A small network was shown many inputs. Here are its activations along a few directions, one row for each input.
Each table varies a few parts of the input and shows all the possible inputs, shuffled.
Descriptions start from the smaller parts, as in this example, which fits no table here: one of 3 separate values, together with either a single point or one of 11 places along a line or (one of 5 places around a ring, together with one of 6 places along a line).
Shared parts are said once, and a part with two or three values counts as separate values.

Other details of the inputs vary at random and push rows far along two fixed directions, the same in every table; ignore that.

A family of inputs:
row 1: [ 15 -28   0  -9  11  -4   6  11  -5  11  11 -16]
row 2: [-26   9  15   7   1  -7  24 -35  28   5  -1  -3]
row 3: [ -5   1  11 -22  -6  -8  25 -12   1  -2   8   1]
row 4: [-12  -7  14 -22   0 -14  30 -17  10   2  12  -6]
row 5: [ 11  19 -17  22  -4  13 -25  14 -12   1 -19   7]
row 6: [ 32 -14 -23  11   9  14 -43  38 -25   2  -5  -4]
row 7: [  5 -32   7 -14  18  -6   2   1   1   2  22 -14]
row 8: [ 14 -28  -1 -11  10  -5   4  10  -5   8  12 -16]
row 9: [  9  19 -15  14  -3  13 -31  13 -13  -7 -15  13]
row 10: [-14  34  -4  19  -5   8 -18 -14   6 -10 -17  18]
row 11: [-27  29  16  -6 -17 -12  42 -35  18   2  -7   4]
row 12: [ -9  -9  13 -17  -1 -15  33 -17  11   6  10 -10]
row 13: [ 22 -43  -3 -11  20  -2 -10  20  -8   8  19 -21]
row 14: [  6  16 -16  19   0  13 -33  12  -9  -5 -15  10]
row 15: [-22  23   0  34  -7  11 -14  -7  18  -8 -17  17]
row 16: [-12  37  -5  16  -9   7 -14 -13   2 -10 -18  20]
row 17: [ -6  -4   9 -10 -13  -6  23   4   3  -1   6   3]
row 18: [  5  14 -13  23 -10  14 -25  23  -8  -5 -15  16]
row 19: [ 23 -44  -4  -8  20  -1  -8  19  -9  10  17 -22]
row 20: [-13  -9  17 -19   5 -13  25 -20  15   0  14  -6]
row 21: [  3  12 -16  25   6  15 -38   9  -4  -5 -13   7]
row 22: [-11  41  -7  12 -17   8  -7  -9  -3  -8 -21  20]
row 23: [-13  -2   9  -2   8  -5   6 -18  16  -2   7  -3]
row 24: [ 31 -45  -3 -25  13  -5  -1  30 -21   9  21 -21]
row 25: [ 11  23 -15  10  -8  14 -26  13 -21  -8 -15  16]
row 26: [ 24 -27  -3 -21   2  -5  10  21 -20   7  12 -15]
row 27: [-38  15  22   4 -13 -11  35 -32  34  -3   0   9]
row 28: [ -5  -1  10 -20  -8 -10  27 -10   1   2   6  -4]
Each input here is: one of 4 places along a line, together with either a single point or one of 6 places along a line.
Changing only the place on the line of 4 turns row 16 into row 10. The same change can be made to row 18. Which row results?
> row 27
A walk changes only the place on the line of 4. It starts at row 3 and steps to row 9. List the rest of the walk in order.
> row 20, row 23
Change only the place on the line of 6 in row 13. List by row number the other rows that result.
> row 2, row 7, row 19, row 21, row 23

A family of inputs:
row 29: [ 3  3 -4  6  2  3 -9  2 -2 -1 -4  2]
row 30: [  6 -13  -1  -2   5   0  -3   9  -3   2   5  -5]
row 31: [-30  26  20 -14 -19 -15  46 -38  20  -2  -2   8]
row 32: [  6 -12  -1  -1   4   0  -1   8  -2   3   5  -5]
row 33: [  0  18 -10  17  -2   9 -22   3  -3  -5 -13  10]
row 34: [  5 -25   6 -14   7  -7  13   4   0   5  14 -12]
row 35: [  8 -12  -2  -4   6   0  -5   8  -4   1   5  -5]
row 36: [  7 -24   5 -15   8  -7  11   3  -1   5  15 -13]
row 37: [-18  27   9  -5 -17  -6  23 -21   8  -4  -7  11]
row 38: [  3  -1  -4   7   1   4 -10   8  -2  -1  -2   2]
row 39: [  9 -26   5 -17  10  -6   8   5  -3   4  16 -13]
row 40: [  0  17 -10  18  -3  10 -21   4  -2  -5 -14  10]
row 41: [ 2  4 -4  5  2  4 -9  1 -3 -1 -4  1]
row 42: [  0  17 -10  19  -4  10 -21   4  -2  -4 -14   9]
What is each input in this table made of?
> one of 2 separate values, together with either a single point or one of 6 places along a line
Changing only the choice among 2 separate values turns row 33 into row 29. The same change can be made to row 37. Which row results?
> row 31
A walk changes only the place on the line of 6. It starts at row 32 and steps to row 34. List the rest of the walk in order.
> row 42, row 36, row 29, row 41
Change only the choice among 2 separate values in row 38. List by row number the other rows that result.
> row 32
